A small network was shown many inputs. Here are its activations along a few directions, one row for each input.
Each table varies a few parts of the input and shows all the possible inputs, shuffled.
A made-up example of a description, with smaller parts first: one of 6 places along a line, together with either a single point or one of 9 places around a ring or (one of 2 separate values, together with one of 8 places around a ring).
Shared parts are said once, and a part with two or three values counts as separate values.

Other details of the inputs shift rows strongly along two fixed directions, in all tables alike. That doesn't count.
These rows show it; all are for the same input, with only those details redrawn:
[-13  -5 -14 -27   9 -27  -9  19   0   4 -25  16  22]
[-23   8 -28 -10   4 -34  -2  20  -2  -5 -27  11  13]
[  9 -39  21 -32  15  25  -5 -18   5  30   1 -15  -2]
[-53  49 -75  49 -12 -55  22  16  -8 -34 -33  -8 -17]
[-14  -5 -14 -28   8 -27  -9  19   0   4 -25  16  22]
[-15  -3 -16 -24   8 -29  -8  20  -1   2 -26  15  21]
[-15  -4 -15 -28   7 -28  -9  19   0   3 -25  15  21]
[-24   3 -30  42  -3  11  24 -29  -2   0   0 -46 -48]

Table:
R1: [  9   5 -21 -10  -9 -21 -16  29  -3   7   5  30  31]
R2: [ 26 -26  22 -10  -5  30  -3   1   5  27  30  -1   0]
R3: [ 21  -5  35  -8   6  22  -8 -18  -2   2   9  -4  -5]
R4: [ -6  14 -30  62 -14  22  20 -31  -1  -9  22 -29 -35]
R5: [ -9  18 -17   7 -10 -23   1  26   2 -18  -6  29  23]
R6: [ 25 -16  33 -12   0  25  -4  -6   2  17  23  -3  -4]
R7: [-18  34 -19  61 -14   1  27 -18  -4 -31   7 -24 -38]
R8: [  5 -26  37 -31  13  18   0  -9   3  21  -2 -17 -15]
R9: [-12  12 -15  57 -13  24  28 -26   2 -19  18 -28 -36]
R10: [ -8   9 -21  55  -8  27  20 -40   0 -21  14 -29 -29]
R11: [-20  -2  -4 -27   5 -29  -1  28   2  -2 -25  15  17]
R12: [  3  16   4 -11  -5 -23  -9  25   0 -14  -8  31  24]
R13: [23 -8 21 -2 -7 17 -2  1  0 18 24 -6 -9]
R14: [ -7  30  -2  53  -5  17  19 -38  -6 -29   9 -34 -43]
R15: [ 20 -19  46 -17   9  32  -3 -21   5  -1  12  -1   4]
R16: [ 23 -27  25 -11   0  31  -1  -5   7  20  26   0   3]
R17: [ 31 -11  35 -14   4  23 -12 -10  -1  18  19  -6  -6]
R18: [ 28 -29  15 -11   3  32 -11 -12   4  25  26   0   7]
R19: [ 10 -20  40 -33  17  17  -8 -14  -1  23  -5 -20 -17]
R20: [  1   4 -10  -9   0 -16 -13  14   0 -12  -9  32  37]
R21: [-21   5 -25 -17   4 -34  -5  20  -2  -4 -27  13  17]
R22: [ -5   6   3 -12   0 -14  -4  18   3 -24 -12  32  35]
R23: [ -1  36  -8   5  -5 -31  -8  21  -6 -21 -13  24  14]
R24: [ 29  -3  25  -6  -4  16 -10  -5  -3  20  22  -8 -10]
What is each input in this table made of?
> one of 4 places along a line, together with either a single point or one of 5 places along a line
Changing only the place on the line of 4 turns R17 into R6. The same change can be made to R23. Which row results?
> R12
Which other rows agree with R10 in the place on the line of 4? List them by row number.
> R1, R4, R18, R20, R21
A walk changes only the place on the line of 4. It starts at R14 and steps to R15. List the rest of the walk in order.
> R22, R10
Change only the place on the line of 5 in R22. List by row number the other rows that result.
> R2, R5, R9, R16

Table:
R25: [  0  36  -1  -3  -5 -32 -13  23  -3 -29 -12  33  27]
R26: [  8   8  10  20  -3  14   5 -17  -2  -5   6 -11 -20]
R27: [-45  28 -54  64 -11 -11  37 -23  -7 -14  -7 -54 -62]
R28: [ 20 -16  37  -7   3  34   1 -19   4   8  16  -9 -10]
R29: [  0 -32   8 -17  13  25   2 -25   3  25  -2 -30 -18]
R30: [ -2 -31  12 -30  12  13  -1  -9   5  24  -7 -13  -4]
R31: [-14  -1  -8 -21   8 -23  -6  19   0  -3 -20  18  22]
R32: [ -6  11 -44  12 -17 -30  -6  32   1  -5   4  33  32]
R33: [-12  31 -62   7 -19 -60 -11  55  -5 -17 -13  49  49]
R34: [ 10 -13  22  -3   8  23   1 -21   2  12   8 -18 -17]
R35: [ 15 -11 -14   7 -14  10  -3   9   3  19  27   4   4]
R36: [ 10  16  13  -6   0 -11 -12  10  -3 -22  -3  22  22]
R37: [  5 -19  16 -16   8  16  -2  -8   1  18   1 -15 -12]
R38: [-10   8  -3  -8   3 -20  -2  15   0 -12 -18  17  17]
R39: [ -6  -6  -1 -26  11 -17 -11  13   0   3 -16  12  19]
R40: [ 17 -23  36 -15   9  29   0 -18   3  18  11 -18 -15]
R41: [ 19 -24  -4   2 -11  26  -3   0   7  25  33   1   5]
R42: [19 -4 34 -7  3 19 -6 -9  2 -7 10 11 10]
R43: [  7  18  15  -1  -4  -8  -5  10  -2 -22   0  21  14]
R44: [ 15  -3  29 -12   3   9  -6  -1   0   2   7   5   2]
R45: [ -8   2  -5 -19   7 -18  -8  13  -1   3 -17  11  11]
R46: [ -4 -14   4   4   5  19  11 -16   1   9   4 -24 -24]
R47: [  2   9   7  -5   0 -11  -4  11   0 -14 -10  21  17]
R48: [-14  47 -20  76 -20   5  28 -23  -8 -38  16 -33 -52]
R49: [-43  29 -56  62 -10  -9  34 -27  -5 -13  -9 -52 -60]
R50: [  6   9   9  -8   2  -9  -8   8  -3 -11  -7  16  15]
R51: [ -1 -37  14 -23  14  24   2 -21   5  26  -3 -21  -9]
R52: [ -7   9  -3  -6   4 -16  -4   9  -2  -9 -15   8  10]
R53: [ -8   7   2  -9   2 -17  -1  14   0  -9 -13  12  11]
R54: [ 30 -32   7 -12  -3  27 -10  -4   4  36  32   5  14]
Changing only one part turns R44 into R47. The same change can be made to R37. Which row results?
> R31
What is each input in this table made of?
> one of 5 places around a ring, together with either a single point or one of 5 places along a line
Change only the place on the line of 5 in R26. List by row number the other rows that result.
> R25, R34, R45, R49
A walk changes only the place on the ring of 5. It starts at R49 and steps to R29. List the rest of the walk in order.
> R51, R30, R27

Table:
R55: [-20  48 -45  77 -26  -8  27  -6  -6 -35  15 -17 -32]
R56: [ 25 -16  33  -9   2  30  -6 -13   4   7  19   3   5]
R57: [ -4  -7  -4  16   2  18  11 -24   0   8   6 -29 -28]
R58: [ -2  26  -7   3  -7 -27  -6  25  -3 -23  -8  29  23]
R59: [  8 -17  18 -35   9  -2 -13   9   3  14  -8  12  16]
R60: [ -8   3  -5 -23   4 -25  -9  19  -2  -3 -19  16  19]
R61: [ 16   5   5  31 -11  26   7 -18   0   0  28 -14 -19]
R62: [ 17 -33  30 -28  12  27  -8 -15   5  28   7  -9  -2]
R63: [-25  23 -31  29  -6 -20  15   4  -4 -15 -11 -11 -19]
R64: [ -7  -7  -6  19   1  18  13 -22   1   7   7 -27 -28]
R65: [  1 -13   9 -29   9  -6  -9   9   1   9 -10   8  15]
R66: [-10  -1  -7 -22   4 -23  -8  19   0  -4 -19  17  22]
R67: [ -7  -8  -5  17   0  18  14 -23   1   5   6 -29 -28]
R68: [ 14   2  14 -11   0  -2 -12  10   1  -6   3  24  24]
R69: [  1  26  -4   1  -7 -25  -8  23  -3 -21  -7  29  22]
R70: [-11   2 -12 -19   5 -25  -8  19  -1  -3 -20  17  21]
R71: [ -9  -3  -6  21   0  14  15 -19   0   4   6 -29 -30]
R72: [  8 -20  16 -35  11   1 -13   6   3  17  -6  11  17]
R73: [ 17   1   9  -7  -5   0 -12  13   1  -2  11  24  24]
R74: [ -9   2  -7 -20   5 -26  -7  20  -1  -3 -18  16  20]
R75: [  6 -18  12 -33  10  -2 -13   6   2  13  -9   9  17]
R76: [-10   2  -7 -19   3 -23  -6  20   1  -3 -18  19  20]
R77: [ -6  -8  -6  18   1  18  13 -23   0   6   6 -28 -26]
R78: [ -4  -5  -1  16   1  17  12 -23  -1   7   6 -31 -30]
R79: [ 13   9   4  33 -13  23   9 -16  -2  -4  27 -15 -22]
R80: [ 12 -30  23 -22  11  23  -5 -13   5  23   5  -8  -2]
R81: [-29  67 -58  50 -25 -60   9  39 -10 -49 -13  28  11]
R82: [ 17   1  18 -13   0   1 -13   8   1  -3   5  22  21]
R83: [ 11 -30  24 -24  10  23  -4 -12   5  21   5  -8  -1]
R84: [ -6  -3  -3  18   0  16  13 -20   0   6   6 -29 -31]
Changing only one part turns R72 into R71. The same change can be made to R75. Which row results?
> R65
What is each input in this table made of?
> one of 5 places around a ring, together with either one of 2 separate values or one of 4 places along a line
Change only the choice among 2 separate values in R58. List by row number the other rows that result.
> R81
Change only the choice among 2 separate values in R82. List by row number the other rows that result.
> R61
Which other rows agree with R84 in the place on the ring of 5? List them by row number.
> R59, R60, R69, R78, R79
